A small network was shown many inputs. Here are its activations along a few directions, one row for each input.
In each table, some parts of the input vary, and every possible input appears once, in random order.
Descriptions start from the smaller parts, as in this example, which fits no table here: one of 2 separate values, together with either a single point or one of 11 places around a ring or (one of 4 places along a line, together with one of 5 places around a ring).
Shared parts are said once, and a part with two or three values counts as separate values.
(in the rows, 128 means zero)

Other details of the inputs vary at random and push rows far along three fixed directions, the same in every table; ignore that.

Table:
row 1: [154 145  68  93 128 142 111 134 123 116 104 137]
row 2: [112 100  94 135  91  95 113 177 150  86 130  81]
row 3: [144 138 105  78 142 127 105 145 117 123  75 138]
row 4: [121 144 163 158 104 142 119  76 134 205 163 130]
row 5: [119 160 173 156 110 137 124  89 131 221 158 127]
row 6: [129 129 152 100 143 165 156  84 134 130  91 172]
row 7: [158 142 114  79 155 119 106 142 104 110  86 135]
row 8: [ 89 108 117 110 106  82 102 157 144  81 126  98]
row 9: [ 68 139 148 154 111 132 155 126 169  95 136 123]
row 10: [147 101 141 127 149 169 159  89 136 130  93 165]
row 11: [ 96 128 105 108  85  90 111 172 148  86 129  89]
row 12: [172 107 134 139 124  79  73 126  95 191 160  89]
row 13: [167 138 106 119 118 137 103 191 102 114  96 189]
row 14: [ 74 151 149 147 116 120 168 126 161 112 153 122]
row 15: [ 67 124 169 145 128 117 151 116 161  99 131 130]
row 16: [ 89 117 173 138 129 109 149 105 145  84 148 127]
row 17: [141 114 144 134 161 171 162  97 138 133  87 166]
row 18: [152 143 142 131 131  79  60 124  94 196 157  96]
row 19: [139 135 115 147 104 116  80 142 106 202 149  92]
row 20: [158 127  66 102 129 152 121 143 112 118 104 131]
row 21: [153 135 121 142 126 100  79 144  88 197 171  90]
row 22: [173 124 105 112 108 137 103 181 102 110 103 190]
row 23: [ 91 144  91 130 108  90 112 171 146  93 144  92]
row 24: [111 107 107 124 114  97 122 169 123  78 153  90]
row 25: [149 136 116 147 154 180 172 103 140 141 110 160]
row 26: [124 110 174 155 122 134 124  79 116 204 157 131]
row 27: [136 144 170 153 128 126 117  77 116 202 187 127]
row 28: [ 86 115 143 171 114 131 164 137 169 100 136 113]
row 29: [148 113 149 121 158 168 157  86 111 119 108 163]
row 30: [109 104 149 157 127 117 164 128 149  92 164 113]
row 31: [ 99 136 112 122 124  88 114 170 136  77 147  94]
row 32: [176 116 102 108 163 125 112 146 107 108  88 129]
row 33: [162 121 102  99 157 133 108 145  96 108  90 131]
row 34: [154 134 147 113 117  75  70 121  93 190 160  97]
row 35: [ 72 108 163 153 128 128 162 126 150  97 131 125]
row 36: [138 152 124 111 136 174 167  89 138 138 113 168]
row 37: [ 91 132 162 130 121 114 163 122 148  92 161 122]
row 38: [155 120  78 102 120 157 110 144 114 119  91 129]
row 39: [ 77 129 138 165 121 136 173 130 153 103 153 120]
row 40: [159 129 134 138 170 174 168 104 128 126 114 160]
row 41: [159 153  98  83 150 133 115 150 109 113 101 135]
row 42: [155 124 113 139 144 179 171  94 139 137 116 160]
Each input here is: one of 2 separate values, together with either a single point or (one of 4 places along a line, together with one of 5 places around a ring).
- Changing only the choice among 2 separate values turns row 42 into row 25. The same change can be made to row 1. Which row results? => row 23
- Changing only the choice among 2 separate values turns row 36 into row 14. The same change can be made to row 11. Which row results? => row 5
- Which other rows does row 16 become when the choice among 2 separate values takes its other values? List them by row number. => row 18

Table:
row 43: [101 122 148 170  95  80  91 147 120 179 186  89]
row 44: [173 143  69  89 128 142  98 145 110 137  92 126]
row 45: [136 129 164 134 171 169 180  92 136 104 108 176]
row 46: [122 131 165 159 139 174 162  87 131 160 134 169]
row 47: [ 68 119 174 152 133 117 170 109 164  96 153 110]
row 48: [110 128 136 166  96  81 108 138 127 174 194  84]
row 49: [ 97 123  75 102 116 116 143 181 156  23 102 106]
row 50: [129 130 148 146 149 181 177 100 146 114 103 185]
row 51: [150 135  97  80 163 160 138 136 119  62  75 157]
row 52: [171 135 142 154 126 137 108 105 109 219 151 132]
row 53: [154 148 131 130 127 158 129  96 123 183 128 144]
row 54: [ 81 135 154 159 105 115 143 121 155 127 161 121]
row 55: [142 119  93  81 159 160 143 124 131  72  60 147]
row 56: [156 142 136 144 122 135 104 102 108 215 153 144]
row 57: [ 99 129 129 156 104 103 123 139 137 126 169  94]
row 58: [169 144  74  90 127 141  94 147 111 137  90 134]
row 59: [130 117 159 122 150 171 177  83 138 109 107 177]
row 60: [119 123 141 176 100  77 102 146 129 173 189  80]
row 61: [151 129 125 106 160 150 131 125 108 112 101 148]
row 62: [145 147 149 119 148 136 117  99 110 181 122 141]
row 63: [ 80 130 157 157 109 118 154 122 159 131 155 109]
row 64: [128 125  84 119  93  68  70 192 117 128 149  85]
row 65: [159 142  73  93 134 135  90 149 113 142  85 134]
row 66: [ 71 114 164 169 108 119 159 135 152 107 162 119]
row 67: [ 72 113 166 168 106 117 161 135 152 108 166 113]
row 68: [173 142  95  80 146 130  86 144  91 125  92 138]
row 69: [133 146 160 127 160 155 146  84 124 162 123 149]
row 70: [135 115  80 115 105  82  93 203 129  87 120  90]
row 71: [111 123 118 101 116  94 115 158 133  77 115 111]
row 72: [156 120  88  79 164 156 145 135 124  64  78 154]
row 73: [160 135 148 152 123 143 108 100 101 229 156 131]
row 74: [125 126 152 122 154 174 177  72 144 111 103 166]
row 75: [149 127  97 119 145 165 140 130 118 111  97 146]
row 76: [131 110 101 102 105  71  68 174 114 110 132  82]
row 77: [161 144 145 129 141 130 104  85 108 207 149 123]
row 78: [131 135 103 104 116  68  75 171 113 122 142  77]
row 79: [105 130 138 164  93  85 100 138 128 169 192  79]
row 80: [103 130 145 160  89  85  93 143 129 171 185  89]
row 81: [ 91 119  75 102 124 117 144 183 158  26  93 104]
row 82: [126 125 144 139 148 192 186  96 136 114 106 171]
row 83: [ 81 117 169 175 111 114 162 134 162 106 162 124]
row 84: [117 119  80 116 109  95 116 182 135  79 133  96]
row 85: [168 130 163 141 137 123 103  96 100 205 140 143]
row 86: [177 150 101  89 135 110  72 138  89 169 113 121]
row 87: [148 130  74  87 142 173 143 146 129  64  70 154]
row 88: [110 101 107 113 140 102 145 173 148  22 104 111]
row 89: [124 130 166 121 150 175 169  83 134 106 103 181]
row 90: [171 137  71  91 125 139  92 155 105 131  97 127]
row 91: [104 124  88 114 105  99 103 182 134  74 123 106]
row 92: [159 109 115 113 152 140 131 119 120 108  91 146]
row 93: [129 137 161 121 158 167 180  90 130 107 110 183]
row 94: [161 136 160 131 130 125 105  91  98 210 149 144]
row 95: [123 130 176 136 141 163 165  66 141 145 124 163]
row 96: [ 76 100 186 159 119 114 162 115 149  96 153 121]
row 97: [138 139  93 110 147 162 145 123 133 108  87 141]
row 98: [ 73 105 161 143 126 124 171 114 160  57 138 125]
row 99: [101 134 147 157  95  85 102 136 136 182 173  81]
row 100: [126 124 186 145 147 162 162  78 122 149 125 169]
row 101: [137 106  90 106 107  61  72 175 111 117 143  76]
row 102: [ 92 131 139 148 104 100 120 140 145 143 153  98]
row 103: [143 136 169 135 153 152 140  92 106 162 126 159]
row 104: [167 140  71  90 136 144 102 144 113 140  83 126]
row 105: [102 118 132 161 105  96 117 148 128 138 170  88]
row 106: [119 124 160 119 155 176 174  79 146 115  93 168]
row 107: [114 143 161 150 140 171 165  79 146 157 123 165]
row 108: [173 133 116 102 153 129 110 138 102 125  94 147]
row 109: [146 132  99 107 133 155 138 137 127 109  98 156]
row 110: [165 136 106  90 136 115  79 134  99 166 101 123]
row 111: [105 122 144 165 105  92 118 151 142 133 164 108]
row 112: [175 146  84 100 116 124  79 142 103 176 114 117]
row 113: [101 115  95 119 105  99 136 181 147  61 132 102]
row 114: [160 125 145 132 154 144 118  94 101 178 133 134]
row 115: [168 135 138 157 130 137 109 104 109 216 153 131]
row 116: [169 135 144 152 125 137 110 106 111 217 150 136]
row 117: [ 72 113 161 143 134 124 173 121 162  53 145 121]
row 118: [ 74  94 160 146 129 122 174 123 153  55 132 123]
row 119: [189 116 105 104 137 112  76 136  94 163 105 125]
row 120: [147 148 131 132 127 151 120 101 123 180 129 148]
row 121: [ 70 123 165 164 102 120 161 127 160 105 168 115]
row 122: [ 73 120 164 163 103 114 170 130 162 105 171 121]
row 123: [ 99 117 100 121 104 100 138 180 148  63 133 106]
row 124: [188 141  92  91 143 107  69 144  81 174 125 119]
row 125: [147 140  71  92 146 170 149 136 134  70  71 149]
row 126: [ 67 126 166 168 106 120 156 123 160 107 168 124]
- What is each input in this table made of? => one of 6 places along a line, together with either one of 6 places around a ring or one of 8 places along a line
- Changing only the place on the line of 6 turns row 75 into row 48. The same change can be made to row 73. Which row results? => row 123
- Changing only the place on the line of 6 turns row 107 into row 64. The same change can be made to row 106. Which row results? => row 59
- Which other rows does row 49 become when the place on the line of 6 takes its other values? List them by row number. => row 79, row 81, row 84, row 105, row 115
- Which other rows does row 62 become when the place on the ring of 6 takes its other values? List them by row number. => row 47, row 55, row 69, row 106, row 110
- Which other rows does row 101 become when the place on the ring of 6 takes its other values? List them by row number. => row 59, row 72, row 93, row 94, row 124
- Which other rows does row 50 become when the place on the line of 6 takes its other values? List them by row number. => row 43, row 54, row 56, row 65, row 91

Table:
row 127: [164 125 108 135 141 143 129 146 108 120 116 151]
row 128: [126 127 106 123 144 157 162 147 145  74  78 146]
row 129: [139 135 132  81 171 145 141 134 122  70  65 157]
row 130: [170 123  38  73 132 142 102 150 109  92  83 112]
row 131: [160 101  94  83 166 143 147 141 120  45  73 145]
row 132: [113 132 194 190 112 164 180  55 153 190 182 149]
row 133: [190 148  83  96 132 143  85 141  94 152 104 167]
row 134: [114 132 128 147 129 105 107 128 126 168 145  87]
row 135: [125 142 195 118 171 189 186  42 141 127  88 210]
row 136: [161 130 100 121  90  85  60 168  86 190 166  99]
row 137: [ 90 106 103 139 113  81 109 167 148 105 142  64]
row 138: [130 149  99  92 139 167 143 133 150  84  68 173]
row 139: [182 149 164 107 182 174 137  64  96 177 114 175]
row 140: [ 97  87 135 130 123  59 108 171 137  75 138  78]
row 141: [175 111 103 132 139 153 125 139 106 139 120 148]
row 142: [221 126  95 123 146 153  65 125  76 227 104 154]
row 143: [ 82 110 106 136  95  84 105 158 151  87 138  69]
row 144: [ 91 128  96 115  93  80 104 163 136 109 163  67]
row 145: [149 139 106 111 154 170 149 147 123  73  93 181]
row 146: [172 124  97 115 151 161 121 147 102 127  79 170]
row 147: [ 79 139 131 131 101 114 159 148 169  68 142 127]
row 148: [127 117 153 169 102 128 136 120 124 149 168 130]
row 149: [ 39 142 192 171 114 125 192  78 182 108 186 126]
row 150: [146 115 115 102 149 102 120 154 109  80 113 113]
row 151: [ 43 105 182 134 113  95 172 129 164  51 144 115]
row 152: [158 119 125 139 113 133  92 129 106 180 133 136]
row 153: [ 89  96 168 136 125 114 158 117 151  75 124 123]
row 154: [166 144 136 168 114 102  88 118  98 247 185  98]
row 155: [ 65 125 170 165 118 115 160 152 155  77 150 136]
row 156: [181 107  70  80 122  81  55 169  87 114 114  87]
row 157: [148 161 136 146 122 104  80 106  99 238 188  85]
row 158: [104 136 145 148 157 173 200  87 151  96 124 148]
row 159: [ 61 151 190 160 124 144 173  68 168 142 153 141]
row 160: [135 119 121  86 142 138 149 122 123  66  99 146]
row 161: [189 160  78  96 143 150  97 143 100 159  97 142]
row 162: [161 152 167 142 145 192 137  66 114 209 118 205]
row 163: [104 135 148 133 121 177 194  97 156 107 129 163]
row 164: [119 124 140 147  74  68  66 161 106 196 180  88]
row 165: [186 122  71 106 143 160 135 142 122 123  88 145]
row 166: [109 108 107 149  94  67  87 188 139 138 153  63]
row 167: [180 136 116 127 167 193 146  67 112 189 113 157]
row 168: [137 140  66  87 127 112 101 196 131  76  75 116]
row 169: [129 125 206 168 147 110 119  74 113 212 166 122]
row 170: [ 89 140 108 128 101  51  64 185 133 136 164  43]
row 171: [104 110 112 119 119 157 166 143 163  52  89 140]
row 172: [105 142 193 176  97 130 131  77 135 239 188 126]
row 173: [ 87 133 135 125 108 125 131 116 143 140 139 104]
row 174: [ 52 117 182 135 116  86 169 126 166  43 160 115]
- What is each input in this table made of? => one of 2 separate values, together with one of 4 places along a line, together with one of 6 places around a ring
- Changing only the choice among 2 separate values turns row 147 into row 138. The same change can be made to row 165. Which row results? => row 166
- Changing only the choice among 2 separate values turns row 171 into row 132. The same change can be made to row 168. Which row results? => row 161
- Which other rows does row 160 become when the place on the ring of 6 takes its other values? List them by row number. => row 131, row 139, row 150, row 156, row 174
- Which other rows does row 137 become when the place on the line of 4 takes its other values? List them by row number. => row 140, row 142, row 166
- Which other rows does row 136 become when the place on the ring of 6 takes its other values? List them by row number. => row 127, row 133, row 141, row 145, row 148
- Which other rows does row 149 become when the choice among 2 separate values takes its other values? List them by row number. => row 159
- Which other rows does row 133 become when the choice among 2 separate values takes its other values? List them by row number. => row 162
